A small network was trained on made-up records. Each row is its average activation on records with the value named, seen along a few directions.
Values that are neighbours, or in one group, have similar rows; names and order tell nothing.
Strong random noise was added to every row along 8 fixed directions; ignore it. To show where, here is one row again and again, with new noise each time:
[ 421   20   -3  190  202  166  184 -260  -71 -744  -43  -60  -64  193
  -73  398 -130  213  212  -52  273   98 -213  -58]
[  11   15 -190   31 -129 -372   14    9 -228   63   90 -255  -20  318
  167  -60  -34 -242  -26  -52 -284  133  -38  237]
[-182  -65   76  -74  223  190 -117   63  162  157   36   -9  255 -363
 -255  -14   87  107   17  -32   -2 -224   38 -371]
[-123   64 -111  186  121  600 -163 -376  -19   25 -241  426  311 -170
  -15  177 -128   81  -91  -50  -48  -22 -315  171]
[-258  -12  -17   88  188  188  -40  -48  -20 -128  -25   62   67    9
 -191   81   22 -221   -7 -112   47  260 -192   33]
[ 258 -483  364 -659  330  -43 -108  -13   21   82  617 -158  -54  250
 -330 -333  202  229 -281  120  141 -142  -48  -11]
[-110   15  -56  158  174  291  -21  -84   58 -148  -88   61  156 -165
 -217  168  -44   54   33 -108   90  -11 -126 -189]
[-269   17   61 -149   29   50  -89   28   27  421 -116  314  174  -42
   18 -268   89 -310   29  198 -154  249   -9   81]
[  23 -126   19  -15    6  -32  168  121   84   86  -52  181 -131  273
 -398 -154  -21  -53    4   82  173  385   19 -138]
[ 241   85  281 -310  211   37   70  -85   42 -157  -38  184  155 -123
  275 -133  123  -95  379  450  124   45   57 -153]


L, 20 values:
l3: [ -44  191  355   32  321  268   71    9  153 -655 -114   40 -116 -306
  150  324  176 -124  317   41  431  186  -40 -161]
l5: [ -94 -443  328 -332  243  325 -160  116  245  270  329  187  -55    7
 -624 -213   60  380 -432 -122  222  -66 -108   20]
l17: [ 310 -128  -17 -178   81  417   54 -271   45 -107   43  362  109 -106
 -157 -153 -112  298  -73  289  430 -218  -56 -152]
l1: [  79  -80 -165   53 -248  144  -97 -198  -95  329   47   69  -48  101
  152 -146 -145  212 -342  -86 -150 -176  -46  293]
l6: [ -55  271 -210  217   10  292  137 -139  -73 -711  -69    9   25 -144
  164  118 -184 -234   96   45  482    1 -133 -108]
l19: [ -30 -242  167 -116   97  -84  -75  -91  -69   -8  211  -83 -245  331
 -147   54   84   27 -173 -204  -60  140 -141  278]
l20: [  61 -121  -72 -110   17  485  124 -389  -95 -340   67  531 -199  336
  -77 -182  -97 -103 -205  193  455  333 -238  241]
l9: [ 183  109 -360   23 -251  -84   -6   22 -118  213  217 -469  139 -201
  361 -166 -109  318 -192  -24 -180 -829  115 -252]
l7: [-244  -91 -228  253  -50  219  -84  103    0 -332  242 -254 -130   -3
 -397  163 -176   47 -433 -426  394  -73 -140   16]
l11: [ 333  145  -13  321  -55  -55   69  135  125 -200 -225 -198  -87 -105
   46  423 -127  485  124 -145  -17 -289  123 -238]
l18: [ -22  -51 -136 -148 -157 -497 -158  199 -128   58  425 -709   65 -139
  288  -88   15 -140 -170 -160 -299 -470  170  101]
l16: [-414  155 -146  325  -22  380  -44  -42  -31   -9 -330  354   35  -21
 -243  190 -101 -187  -74 -231   34  331 -266  174]
l4: [-104  -57   69  129  294  122 -209 -213    0 -116   24 -231  149 -277
 -100  504  145  328   69 -363 -319 -348 -104  -30]
l13: [  57  -66  -74 -103  -95  157  -48 -243 -132  294  -51  291  102  207
   40 -202  -48   49 -177   99 -177   95 -177  380]
l8: [-155  102 -444  442 -198  230   48 -187 -184  176 -151   68    2  164
  -45   33 -259   11 -299 -229 -137  -32 -206  124]
l15: [ 303 -100  323  -31   89 -141 -101 -310  -39 -145 -247  300 -131  267
  122  444  136  159  288  -25 -272  304  -67  558]
l14: [ 140    1  530 -106  228  206   17  -79  325 -158 -332  577  -27 -272
  -44  257  188  125  434  262  159  296   92 -115]
l12: [ 347  109 -283  174 -330    1  197  -88 -306 -462  145  -98 -322  563
  270  -85 -299 -100 -337  -48  301  135 -199  456]
l10: [ 202  -75  100 -176  -91  221  -18 -174   44  -80  120  195  -73   13
  245  -79  -62  134 -177  164  261 -147    6  173]
l2: [ -56  184  224  103  270   45  -63   93  141 -242 -164 -214  113 -449
  151  366  171  133  341  -75  -91 -182   21 -224]
Each value of L is a pair of two hidden parts, and every pair occurs once (4 first parts, 5 second parts).
- l17 and l13 share the first part; l17 and l7 share the second. Which value has the first part of l7 and the second part of l13? => l12
- l3 and l10 share the first part; l3 and l1 share the second. Which value has the first part of l1 and the second part of l10? => l14
- l9 and l16 share the first part; l9 and l2 share the second. Which value has the first part of l2 and the second part of l16? => l5

J, 9 values:
j1: [-122  310   -9  -17   73   99 -219 -264 -192 -387  167 -258  146 -385
  953  151   99 -316   24   53  -62 -354  -16  200]
j6: [ -88  104 -624  713 -557  836   95 -236   67  147 -473  514  -73  -50
 -310  130 -580  341 -533 -256  409 -103 -189   11]
j3: [ 444    9  -79 -252 -104 -561  345  138 -155 -615  587 -865  -90  117
  343 -273    1 -189  194  178  236 -185  259 -379]
j9: [-378 -110  339 -237  518  676 -581 -212   -9  276  143  349  380 -173
  -44   32   84    5 -383 -184 -196  -42 -621  738]
j2: [-416   11 -438  431  -64  -19   43  245 -112   68   50 -472 -122  144
 -362  117   -3  -42 -434 -499 -115   18 -125 -164]
j8: [-345 -114  -17  183  491  473 -204 -270  108 -420    6   17  364 -520
 -393  415   47   92  122 -281   59 -150 -211 -184]
j4: [  -1   -7 -720  275 -264  241   85 -187 -252 -100  206 -227   90  116
 -349  -71 -335  130 -505 -256  273 -470 -153 -261]
j5: [-260   40  482 -324  193  155   50  -29  112  480 -379  686  -63   70
  218 -355  262 -346  415  470 -245  600  -32  168]
j7: [  93  328 -334  376 -138  279 -264 -549 -343 -659 -178   80  233 -201
  762  562 -292  -21  -51 -179 -111 -393 -320  632]
The values of J form 3 separate groups.
- List the group mates of j5, in the order listed. => j9, j2
- List the group mates of j3, in the order listed. => j8, j4
